[151 121 105 123] -> 105
[139 116 145 148 109 106] -> 109
[119 138 154 100 141 147] -> 141
[128 155 144 149 112] -> 149
[124 157 125 138] -> 125
[139 126 119 145 102] -> 145
[101 133 140 150 127 115 143] -> 115
[152 137 122 132 132 142 116] -> 142
[143 118 102 139 135 128] -> 135
[127  99 133 121 121 110] -> 121
---
Input:
[[150 141 106 122 132 122]
 [141 130 115 124 128 128]
 [139 128 121 122 128 133]]
Output: 128

Input: [132 141 148 137 131 152 143]
Output: 148

Input:
[[121 106 118 132]
 [136 149 137 123]]
Output: 132

Input:
[[154 108 112 113 116]
 [125 102 101 108 112]
 [139 100 102 107 111]]
Output: 139

Input:
[[146 126 108 105 148 113]
 [127 119 147 118 124 142]]
Output: 119

Input:
[[139 116 126 144 137 123 140]
 [131 133 137 106 128 104 133]]
Output: 137

Input:
[[134 130 150 123  99 122 146]
 [108 150 132 123 148 141 112]]
Output: 132
---
[132 149 146 133 144]: 133

[156 113  99 120 132 121]: 113

[ 99 110 127 142 139 120 147]: 110

[125 135 121 154 124]: 124

[114 134 115 130 102]: 114

[144 149 111 152 135 142]: 135

[[121 107 136 132 146 109]
 [120 108 127 128 142 105]]: 107

[102 151 153 132 147]: 132

[140 128 152 125 112]: 125
---
[113 124 136 147 158] >> 136, 158

[[155 112 135 102 120]
 [120 145 116 147 133]
 [131 137 119 133 121]] >> 116, 155

[103 104 154 136 155] >> 154, 155

[121 107 116 114 101 136 120] >> 114, 136

[114 103 137 115 141 115 121] >> 115, 141

[142 116 146  99 127 122 107] >> 99, 146

[146 152 116 127 151] >> 116, 152

[121 156 122 148 119] >> 122, 156

[127 137 115 151 130 117 133] >> 151, 151

[148 129 103 118 121 106 109] >> 118, 148
---
[134, 123, 132, 132, 115, 106] ans = 134
[148, 149, 134, 143, 135, 130, 132] ans = 148
[151, 104, 102, 158, 119, 154] ans = 151
[153, 118, 151, 100] ans = 153
[141, 119, 117, 113, 105, 124] ans = 141
[120, 134, 125, 101] ans = 120
---
Q: [104 138 145 121 114 130 127]
A: 121, 145

Q: [119 132 156 110 151]
A: 156, 156

Q: [114 101 110 132 130]
A: 110, 132

Q: [132 121 106 142 124]
A: 106, 142

Q:
[[124 123 118 132 127]
 [130 134 123 119 136]
 [100 119 131 156 103]]
A: 123, 156

Q: [144 150 128 115 147]
A: 128, 150
---
[152 140 104 120] -> 152

[[147 118 154 111 150]
 [141 130 136 149 150]
 [128 122 114 105 140]] -> 122

[122 146 119 156 113] -> 146

[142 117 137 149 134 127 138] -> 149

[139 149 135 125 131 152 137] -> 125

[147 140 118 115 105 144] -> 118

[153 104 113 151 139] -> 104

[[143 133 104 141 100]
 [141 133 102 139  99]] -> 133

[118 154 141 145 124 131] -> 141
---
[[139 157 124 141 104]
 [151 142 123 151 138]] result: 124

[[125 123 124 141 134 136 125]
 [131 103 119 105 136 134 138]] result: 119

[[136 100 150 127 109 123]
 [142 105 150 123 102 117]] result: 105

[106 120 116 118 127] result: 118

[145 125 137 154] result: 145

[100 112 145 115 124 146] result: 115
---
[[149 150 106 148 149 108 107]
 [107 147 106 147 150 107 151]
 [109 105 150 108 109 146 107]] --> 149

[130 107 108 125 126] --> 126

[[115 149 148 120 133]
 [114 147 145 117 138]] --> 133

[132 149 125 117 120 117 104] --> 120

[[125 127 131 117 154]
 [120 111 129 142 140]] --> 154

[126 132 109 147 140 107] --> 140

[[137 155 134 110 124]
 [115 121 136 107 147]
 [131 124 150 101 115]] --> 124

[[128 129 127 138]
 [128 147  98 152]] --> 128

[102 107 119 136 150 153 146] --> 150
---
[[139 127 126 154 128]
 [144 129 128 143 127]
 [119 128 128 123 124]] value 139

[[141 138 105 110]
 [135 132 111 113]
 [144 143 106 113]] value 141

[[112 146 151 114]
 [140 122 128 151]
 [120 130 134 142]] value 112

[[105 129 130 131 118 126]
 [140 133 124 140 100 122]
 [110 106 109 143 152 148]] value 105

[[114 141 146 141 123 144]
 [147 141 146 120 136 142]
 [108 106 105 121 106 107]] value 114

[[146 120 155 150 154 134]
 [108 153 103 104 133 138]
 [146 144 125 118 153 156]] value 146

[[119 131 137 133 125 114]
 [123 102 135 132 114 120]
 [124 134 131 134 127 122]] value 119
---
153,106,122,123,153,157
103,121,124,114,146,124
⇒ 153, 124

137,103,101,132,106 ⇒ 137, 106

132,121,143,129,140,151,116 ⇒ 132, 116

118,127,116,98,110,119
153,125,154,131,126,131
⇒ 118, 131

128,152,123,117 ⇒ 128, 117

126,124,129,133,124
123,124,150,124,127
137,134,123,130,135
⇒ 126, 135
---
[140 138 121 107] -> 138

[[105 129 126 111 126]
 [139 103 116 117 120]
 [140 143 122 107 126]] -> 143

[121 127 133 105 136] -> 127

[[110 128 112 121 156 129 123]
 [135 123 133 123 128 130 133]
 [128 129 131 125 128 130 138]] -> 129

[103 105 131 113 133 150] -> 105

[[128 117 124 120 132]
 [108 111 128  99 128]
 [106 103 102 104 113]] -> 103

[138 118 153 116 128 110 124] -> 118
